A small network was trained on made-up records. Each row is its average activation on records with the value named, seen along a few directions.
Values that are neighbours, or in one group, have similar rows; names and order tell nothing.
In the rows, 500 means zero.
Random noise pushes rows far along 5 fixed directions. That doesn't count. These rows show it; they differ only by the noise:
[642 583 635 474 601 400 502 333 427 776 837 258 405 862 485 481 275]
[631 440 468 502 377 558 347 465 343 591 288 515 512 234 366 711 855]
[572 619 446 510 570 324 607 399 451 461 561 528 209 700 266 438 243]
[579 505 364 457 453 332 665 474 547 315 434 587 312 594 333 624 406]
[549 536 382 455 497 435 525 459 400 517 368 551 325 550 413 539 418]
[615 494 443 536 412 504 385 454 344 520 281 573 401 250 253 633 763]
[577 522 577 474 432 525 579 429 388 392 640 519 567 547 493 709 616]


Field VAVI:
pep: [651 442 431 492 424 479 506 466 505 500 412 481 504 432 479 623 583]
sidur: [412 432 396 499 576 505 383 586 593 835 401 378 519 509 634 381 333]
bib: [450 448 602 549 578 539 537 474 533 365 696 457 601 576 620 467 613]
vugo: [456 519 370 426 464 643 582 679 499 397 277 634 506 563 552 416 336]
didef: [367 517 413 524 633 446 423 496 582 388 452 493 382 558 400 264 387]
gif: [489 276 235 339 594 258 574 613 781 655 326 304 245 869 663 259  47]
sipa: [463 561 575 317 555 591 706 493 485 543 629 421 600 835 899 448 189]
sipo: [505 482 365 583 651 355 365 454 730 820 606 352 290 470 207 331 376]
nuti: [525 606 669 507 448 583 642 569 464 409 657 488 666 571 578 533 596]
bidof: [591 416 465 410 468 421 631 421 686 572 598 431 660 792 822 685 305]
boban: [465 513 606 582 636 413 360 414 474 548 464 468 350 387 251 154 458]
nav: [396 441 674 510 412 627 535 612 469 251 584 516 555 464 623 571 617]
kor: [482 591 480 636 546 617 430 436 294 439 419 681 490 350 369 567 673]
pupof: [435 645 697 539 480 563 444 499 366 496 610 580 695 398 634 516 433]
big: [382 479 407 578 523 486 345 477 515 413 405 485 508 319 350 439 635]
nev: [370 463 463 401 445 541 546 672 648 544 424 562 711 387 778 649 575]
vaba: [434 453 534 531 440 756 409 602 336 615 381 515 493 335 668 280 557]
lor: [310 730 597 460 579 516 724 597 448 319 751 726 582 743 783 391 136]
lev: [352 430 358 349 550 367 689 483 836 451 616 423 570 808 791 464 211]
VAVI is arranged as a line.
- List every value one step from vugo, in the order listed. => nuti
- List every value one step from pupof, in the order listed. => bidof, lor
- List every value one step from sidur, in the order listed. => sipo, nev
- List every value one step from vaba, in the order listed. => nav
- What is the length, in steps, of the shortest route from sipa to didef? => 11
